These are the activations of a small neural network, seen along a few directions. Each row is one input.
Each table varies a few parts of the input and shows all the possible inputs, shuffled.
A made-up example of a description, with smaller parts first: one of 5 places around a ring, together with either a single point or one of 9 places around a ring or (one of 3 separate values, together with one of 6 places along a line).
Shared parts are said once, and a part with two or three values counts as separate values.

Other details of the inputs vary at random and push rows far along two fixed directions, the same in every table; ignore that.
To show where, the next rows are all for the same input, with only those details redrawn:
-36 -44 7 -8 3 -22 13 -5 -33 -2 33 15 5 -12 -39
53 59 2 22 3 25 -18 12 62 -18 -31 -31 -7 29 57
5 47 -17 64 12 7 21 -35 37 30 4 -22 -14 25 57
0 -42 23 -46 -5 -11 -20 35 -17 -44 9 12 11 -11 -47
91 50 25 -31 -7 33 -58 62 73 -71 -53 -31 3 26 38

Table:
r1: 1 -45 27 -48 -6 -12 -21 35 -16 -46 12 13 11 -13 -50
r2: -22 -72 7 -79 -17 -15 -2 39 -77 -4 4 39 0 -37 -87
r3: -23 -29 -14 -25 -7 -8 17 1 -54 31 2 21 -9 -19 -36
r4: 91 50 25 -31 -7 33 -58 62 73 -71 -53 -31 3 26 38
r5: -39 16 -19 84 16 -15 46 -71 8 60 42 -5 -18 8 35
r6: -43 14 -17 78 16 -18 40 -80 5 48 41 -5 -10 2 47
r7: -20 39 -47 67 7 5 54 -55 -10 96 1 -2 -34 8 43
r8: 77 49 30 -31 -6 34 -62 58 74 -84 -52 -29 19 30 40
r9: -47 -80 28 -56 -4 -26 -13 26 -54 -48 31 32 32 -21 -80
r10: -30 28 -44 54 7 1 51 -53 -24 87 2 -1 -25 3 33
r11: -26 -56 -15 -76 -13 -6 24 16 -65 30 -12 24 7 -48 -79
r12: -36 29 -22 85 18 -12 41 -82 14 53 34 -14 -12 10 62
r13: -52 19 -19 87 18 -13 43 -73 10 50 41 -5 -1 14 39
r14: 85 49 27 -33 -6 31 -61 46 69 -79 -53 -33 10 21 54
r15: 68 65 -16 3 -8 35 -14 23 43 15 -54 -19 -25 20 52
r16: 14 -31 6 -69 -16 3 -17 45 -41 -14 -22 20 -2 -21 -47
r17: -46 -43 13 -3 3 -21 5 -11 -27 -14 36 18 19 -9 -34
r18: -40 17 -21 82 17 -14 47 -69 7 61 40 -6 -16 10 35
r19: -44 -55 -16 -50 -20 1 -20 40 -78 24 -22 48 36 -45 -110
r20: -40 -87 31 -63 -5 -33 -12 13 -58 -46 37 30 22 -36 -74
Q: What do these inputs look like to the network?
A: either one of 2 separate values or one of 6 places along a line or (one of 3 separate values, together with one of 4 places along a line)
Q: What sort of input is r16?
A: one of 6 places along a line
Q: Change only the place on the line of 4 in r14. List by row number the other rows that result.
A: r6, r12, r20

Table:
r21: 0 25 -6 37 5 3 3 -27 12 14 1 -9 -7 7 35
r22: 40 18 -3 -30 -7 18 -15 31 9 -9 -38 -11 -6 3 7
r23: 35 37 -4 -14 -11 39 -49 50 31 -18 -59 -1 29 8 -8
r24: 7 17 4 9 3 3 -9 -6 21 -12 -3 -8 3 9 29
r25: -35 -2 -1 38 10 -12 26 -38 -9 22 30 5 -4 9 15
r26: 49 20 1 -36 -13 20 -19 35 14 -7 -37 -1 -13 -2 5
r27: -45 -55 1 -37 -15 -9 -21 36 -59 -4 -1 39 39 -28 -94
r28: -5 30 -10 36 5 3 7 -33 16 13 2 -11 -1 11 45
r29: -49 -16 -8 38 13 -19 34 -44 -17 28 40 11 -3 2 2
r30: 36 18 -3 -27 -6 18 -13 30 7 -11 -38 -13 -3 5 8
r31: -35 -9 -28 21 4 -9 42 -34 -36 62 15 10 -17 -10 -6
r32: 7 19 -2 9 2 4 -7 -10 18 -10 -7 -10 4 6 31
r33: 4 25 -5 48 10 -3 14 -17 28 11 17 -18 -13 22 28
r34: -39 -55 21 -32 -4 -23 -3 2 -45 -21 29 24 14 -19 -44
r35: 15 10 8 18 3 -2 -11 8 19 -16 7 -6 -8 18 16
r36: -42 -18 -12 40 11 -18 31 -47 -19 36 34 5 -3 -11 -3
r37: 50 20 2 -37 -15 20 -19 36 15 -6 -37 1 -15 -2 5
r38: -41 -15 -11 39 12 -19 32 -47 -18 37 35 1 -1 -12 -6
r39: 10 16 5 13 3 5 -1 -6 29 -8 -3 -12 3 9 27
r40: -24 -49 21 -33 2 -18 2 12 -19 -29 27 13 15 -12 -51
r41: 9 23 -3 14 4 5 1 -15 29 -4 -4 -18 7 6 27
r42: 47 19 0 -35 -12 19 -18 34 13 -7 -37 -3 -12 -1 5
r43: -16 -46 18 -17 -1 -20 -3 19 -23 -27 33 15 1 -6 -46
r44: 38 18 -3 -29 -6 18 -14 31 8 -10 -38 -12 -5 4 7
r45: -24 -101 46 -96 -11 -26 -24 54 -51 -74 28 36 27 -34 -106
r46: -48 -16 -14 33 8 -17 36 -50 -17 31 33 5 4 -8 2
r47: 45 19 -1 -34 -10 19 -17 34 12 -7 -37 -5 -11 0 6
r48: 3 23 -1 46 7 -1 6 -14 15 7 14 -8 -16 27 33
r49: 41 19 -2 -31 -8 18 -16 32 10 -9 -38 -9 -8 2 7
r50: 9 19 3 13 5 4 0 -10 32 -6 -1 -17 5 9 24
r51: -44 -15 -14 40 11 -21 25 -46 -24 35 32 9 -4 -10 2
Q: What do these inputs look like to the network?
A: either one of 2 separate values or one of 9 places along a line or (one of 4 places along a line, together with one of 5 places along a line)
Q: Start at r41 and move only the place on the line of 4, one step at a time. The first step leads to r46. Which rows follow, in order?
A: r32, r28
Q: Which other rows belong to the same alternative as r37? List them by row number.
A: r22, r26, r30, r31, r42, r44, r47, r49
